Each row below holds a small network's activations on one input, seen along a few directions.
Each table varies a few parts of the input and shows all the possible inputs, shuffled.
Descriptions start from the smaller parts, as in this example, which fits no table here: ring(8) and (point or line(11) or (values(2) and line(6))).
Shared parts are said once, and a part with two or three values counts as separate values.

Other details of the inputs shift rows strongly along two fixed directions, in all tables alike. That doesn't count.
These rows show it; all are for the same input, with only those details redrawn:
[  2.2   6.0 -46.5 -22.5 -29.2  -2.4 -19.6  -2.5  16.8  -4.0  -4.4]
[-10.2  15.3  34.7  24.2  74.2   8.9  16.5  17.7 -26.7   5.7  -8.5]
[ 15.4  -2.0 -15.2 -44.2  -7.5  31.2 -10.2 -22.2  11.9 -18.1 -14.4]
[  0.3   9.7  20.4   0.1  47.6  16.0   8.3   2.4 -15.6  -4.9 -12.4]
[-13.0  15.5 -78.4   4.1 -50.6 -38.7 -30.0  22.9  19.9  11.6   8.2]
[ 16.5  -2.1 -16.8 -43.1  -6.3  30.2  -8.0 -24.5  13.4 -18.0 -15.2]
[  6.4   4.0  -4.2 -20.6  16.2  19.7  -3.3  -9.5   1.8  -8.5 -11.4]
[ 22.6 -11.0   2.2 -59.6   6.7  58.0  -7.1 -33.0  12.0 -25.9 -16.5]

Table:
r1: [ -3.1 -31.5  22.7 -57.6  -3.6  46.3   0.4 -48.8  22.8 -28.3   3.1]
r2: [ 10.6   7.5  17.1  41.0   8.4   1.1  15.7  -1.0 -24.3  20.4  14.1]
r3: [ -3.6  -5.0  39.2 -29.6  50.2  20.4  24.5  -0.3 -10.4  -9.1  -8.4]
r4: [ -1.3  11.0  10.5   4.4  40.7   9.2   7.7   4.5 -12.0  -2.2 -10.1]
r5: [ 10.9  -5.7  37.6  31.8  19.4   9.2   2.2  -0.5   3.9   5.1 -13.9]
r6: [ 31.3 -14.3   8.7   0.0  -8.6  17.7   3.5 -27.7 -26.7   1.4  12.2]
r7: [-17.5  11.0  26.2  58.5  18.8 -38.2  33.7  33.9 -33.8  36.6  26.3]
r8: [ -4.2  14.1  11.5  51.7  -3.4 -19.5  -1.5  14.8 -11.8  29.2   2.9]
r9: [ -0.9 -28.2 -11.5  -9.1 -58.6 -15.1 -11.0   7.3  25.0 -16.2  -8.2]
r10: [ -5.0  -4.0  37.3  43.1  33.0 -29.8  36.0  18.2 -50.4  25.0  24.5]
r11: [-46.8   4.0 -54.5  21.0 -33.6 -58.8   0.2  29.6  10.9  22.4  11.3]
r12: [ -5.2  -6.6 -51.7  34.3 -78.2 -42.8 -34.2  22.7  22.4  -3.7  -6.1]
r13: [ 15.3 -26.8   8.4 -26.7 -41.1   6.6  -5.3 -14.3  34.9  -6.9  -6.9]
r14: [  2.4  33.4 -67.1   1.4 -52.2 -46.5 -37.4  27.7  22.7  -2.3  25.6]
r15: [ 30.9  -0.2  25.0 -79.7   0.6  32.0  -0.1 -24.0  16.7 -40.5   4.1]
r16: [-34.7  14.7  27.1  58.4  52.2 -15.1   8.8   6.3 -21.2   9.0   5.4]
r17: [-24.0   3.7  -5.9  26.4  26.8  -2.7   5.3   4.7  -8.3   8.8  -6.3]
r18: [  4.8 -12.4  23.3  -7.7 -21.8   3.2   5.0  -4.5   6.2  13.6   5.1]
What is each input in this table made of?
> values(2) and (line(4) or line(5))
The inputs of r13 and r5 match in every part but the values(2) part. If r3 is changed in the same way as r13 into r5, which row does it become?
> r4
A walk changes only the line(4) part. It starts at r1 and steps to r11. List the rest of the walk in order.
> r3, r15

Table:
r19: [-17.8  -3.5 -20.9  -4.6   2.8 -17.3   9.3   8.5  -8.6   3.5  11.8]
r20: [ -5.9  -3.6 -20.6  16.7  -2.4  -4.3   0.9   1.9  -7.6  11.7   7.0]
r21: [ 12.8   7.9  -8.3  10.8  -7.3 -10.0  -2.3  15.6  -2.5  11.9   8.9]
r22: [ -7.9 -10.2   2.0  16.8 -15.9 -13.4   3.2   8.1   7.3  16.4  -4.9]
r23: [  3.4  12.1   9.3 -12.8  21.7  25.1  -1.4 -17.2   3.7  -4.4  -2.8]
r24: [-3.5  8.8 -1.5  1.3  4.0  6.5 -4.7 -8.0  6.5  7.6  7.6]
r25: [ 25.0   7.1  14.7 -11.6  22.2  22.8   5.7  -0.6  -7.5  -4.9  -5.8]
r26: [ -4.0  -9.0 -13.2  20.0  -9.2  -9.9   4.6  -3.8  -8.9  12.7   9.6]
r27: [ -5.6   3.9 -27.8  14.1   3.3  -3.3  -0.5   4.0  -8.5   7.0   0.9]
r28: [  3.2 -13.9  19.9  -8.2   9.1  23.8   6.1  -6.4   6.8   2.5 -16.4]
r29: [ 25.5  -4.8  30.8  -9.5  -3.4  12.6   9.2  -8.8 -13.8  -6.8   4.2]
r30: [ -6.0  -8.0  -8.0  18.2 -15.9 -13.2   6.1  -2.8 -16.6   6.5  10.0]
r31: [-21.5  13.1  -9.6  -9.0   3.6 -20.6   1.7   7.0   5.0   5.3  15.7]
r32: [ -7.8   8.2  -2.4  14.8  -8.3 -13.0  -2.7  -5.0   5.2  14.4  14.3]
r33: [-11.3  22.9 -15.9   5.8   2.9 -10.9 -12.6   1.4  -2.0   4.0   0.9]
r34: [-17.9   0.7  -6.3  -2.6   2.3 -23.5  -1.7  18.3  10.7 -10.7   7.0]
r35: [ -3.7   7.3   0.2   5.9  12.1  -2.0 -12.1   6.9   0.9 -16.2 -11.3]
r36: [ -8.3   3.0   5.9   4.9  13.9   0.5   0.1  10.4  -5.7   3.4 -22.1]
r37: [  5.4  -8.2  24.7   1.1  22.3  21.3  -1.0  -6.0   6.9 -14.4  -7.3]
r38: [ -9.5   2.7 -13.6  11.1  -2.4  -6.6  -2.0  15.6   8.1  10.8 -14.1]
r39: [ -9.3   9.6   2.7  13.6 -15.2 -16.1  -2.0  -4.7  -2.9   7.8  14.7]
r40: [  4.8  -3.1  -0.5 -11.8  20.0  23.5   2.2 -16.5 -17.9 -10.5 -11.6]
r41: [ 14.0  -0.5  17.6 -32.4  16.0   8.5  13.1   2.8  -6.0  -9.2   5.7]
r42: [27.5 -5.8 25.1 -8.5  3.9 16.0  8.8 -9.1 -6.0  0.0  4.0]
r43: [ -4.3  -5.2   0.9  22.1  -9.9 -15.7  -6.1   6.3  10.6  -1.7   4.9]
r44: [ -5.7   8.0 -14.0  16.2   3.0  -9.4 -11.3  13.5  11.4  -7.2  -4.0]
r45: [  9.2 -28.3 -50.4 -85.4 -81.4  14.1 -19.2 -27.3  49.6 -20.4  -8.1]
r46: [ -5.9  -3.6   5.4  20.6 -15.9 -18.8  -5.7   6.9   2.8  -8.0   5.1]
r47: [  2.7 -16.9  36.9  -4.0   1.5  15.2  12.6 -10.6  -4.9  -1.9 -13.7]
r48: [ 22.4   9.4  16.8 -13.7  23.0  18.0   1.7  -0.4 -16.2  -9.2 -10.1]
What is each input in this table made of?
> values(5) and (point or line(5))
The inputs of r36 and r33 match in every part but the values(5) part. If r28 is changed in the same way as r36 into r33, which row does it become?
> r24
Change only the values(5) part in r30. List by row number the other rows that result.
> r29, r39, r46, r47

Table:
r49: [-14.6  14.8 -54.6 -18.6  -4.5 -18.2 -13.1  -0.3  -5.5   6.8  20.1]
r50: [ 19.1   2.6   2.5 -34.3 -46.8  -4.3 -23.4 -17.2  35.7 -25.6  10.3]
r51: [-12.6  -3.9  35.9  25.0  53.6  29.3  25.5 -15.8 -27.7  26.7  -9.7]
r52: [  7.5  -4.9  -8.0 -34.5 -25.9   0.6   7.8 -31.4   3.3   2.8  28.8]
r53: [ -3.8 -11.5   7.9 -61.0 -14.5  18.4   8.5 -11.1  20.6 -12.0  -1.8]
r54: [ -7.6  -4.5 -21.1  68.2  -6.7 -30.9   3.3  31.8 -22.8  37.7   0.8]
r55: [ -4.2 -14.1   0.3 -53.3 -12.0  21.9   3.9 -16.6  19.6  -5.6 -25.2]
r56: [ -5.1 -26.5  62.9  33.4  41.5  13.1  24.8   4.8  -7.8  -3.1  -5.5]
r57: [ 13.8  -1.1 -20.9 -33.2  10.0  34.6 -17.6 -10.0  31.3 -37.4 -23.6]
r58: [ 12.5 -24.4  51.4  -9.2  17.4   0.1  19.3   2.8  -2.2 -16.8   5.8]
r59: [-22.3 -17.6  30.4  -0.1  28.0  27.0  13.2 -15.3   8.1   8.1 -23.7]
r60: [ -7.2   8.3 -41.2  -9.6 -26.5 -15.7   2.8   1.1  -4.6  26.8  -1.4]
r61: [-39.8   8.8  -2.3  21.7  -7.3 -57.8  10.9  26.4   7.4  17.4  28.1]
r62: [  8.9  -4.5  -1.7  -2.9 -26.9  19.0 -28.6 -14.7  31.5  -8.3 -23.8]
r63: [ -7.1  12.2 -33.3 -17.7 -29.8 -18.3   8.1   8.0  -3.8  19.5  22.6]
r64: [-13.5  13.0  30.3   7.5  78.1  18.8   7.6  16.8  -6.8 -17.8 -15.7]
r65: [ -5.2  25.6 -10.6  64.3 -14.4 -30.2 -14.4  10.6  -5.5  23.5  24.3]
r66: [-33.0 -13.1 -10.2   7.9 -25.8 -14.6  -2.4  -9.4  27.3  10.5  10.1]
r67: [ -5.7 -26.0 -22.8  20.2 -37.4 -13.2 -10.1  14.8  19.9   9.0 -18.4]
r68: [-16.7  -3.8 -29.7  13.7 -33.9 -10.4  -0.5 -20.3   7.6  24.1  24.1]
r69: [ 39.7 -24.8  10.2 -34.5 -27.0  14.7   7.1 -26.0  -4.3 -13.7  18.4]
r70: [ 36.9   9.9 -10.2 -28.7 -47.4   3.6 -19.4 -30.2  13.9 -13.2  23.6]
r71: [  1.6 -13.7 -23.7  -2.7 -34.7 -25.1  -3.1  29.6  10.9   3.9 -20.4]
r72: [-33.5 -15.8 -25.9  13.7 -36.5 -26.4 -13.6  -5.7  -3.8 -25.9  -8.3]
r73: [ 21.2  -6.6  39.8  14.7  47.8  15.5  30.2  13.7 -43.0  12.1 -18.4]
r74: [ 31.1   6.9 -33.3 -28.0   8.6  42.8 -13.1 -21.9   8.7 -26.6  -9.8]
r75: [-16.2  -8.4 -38.0  18.6 -37.5 -18.5 -10.7 -17.8 -26.6 -14.0   5.4]
r76: [-36.2  28.4  18.4  93.0  18.1 -54.7  -6.4  44.0  -0.5  23.5  13.7]
r77: [ 13.3  14.0  46.1 -14.6  24.7  12.8   2.6  10.8   3.2 -16.5  -7.3]
r78: [  8.3   9.8 -11.9 -27.7  33.5  27.0  -1.6 -18.9  -9.7 -11.1   1.6]
r79: [  4.2  20.4  17.7  12.8  77.5  26.3  11.0   3.6 -28.9  -5.4  -3.0]
r80: [ 10.0 -18.3 -25.0  26.0 -42.9 -11.7  -2.2  -4.0   0.6  12.6  19.1]
r81: [-48.2  19.7 -32.4  10.9  20.0 -47.3  -8.5  36.5   1.1   8.6  11.1]
r82: [ 40.2  11.3  -2.3 -32.7 -17.3  31.2 -15.4 -22.5  -0.6  -7.7 -17.1]
r83: [ -6.7  27.4 -16.6  71.8  -1.8 -28.3 -17.1  22.0 -13.3  35.0   0.9]
r84: [ 12.1 -17.0  42.0 -18.4  19.4  10.1  22.8  20.8  -6.6 -14.2  -8.2]
r85: [-13.2   5.1  13.9 -21.3  53.3  17.7   1.1  -1.2   4.3 -18.5 -12.9]
r86: [ 33.5  18.8  -6.9 -28.7 -27.9  11.8 -13.9  -6.7   1.0  -7.1  10.1]
r87: [ 16.9   8.1  25.2 -18.5   8.7  17.1  -9.4  -0.9  10.4 -13.8 -30.5]
r88: [ 21.6  -4.4  47.6   6.7  45.5  12.1  33.8  19.8 -42.3   5.8   5.8]
What is each input in this table made of?
> values(2) and (point or line(4) or (values(3) and ring(5)))
The inputs of r85 and r78 match in every part but the values(2) part. If r53 is changed in the same way as r85 into r78, which row does it become?
> r63
Change only the values(3) part in r67. List by row number the other rows that result.
> r59, r62
A walk changes only the line(4) part. It starts at r81 and steps to r85. List the rest of the walk in order.
> r64, r57
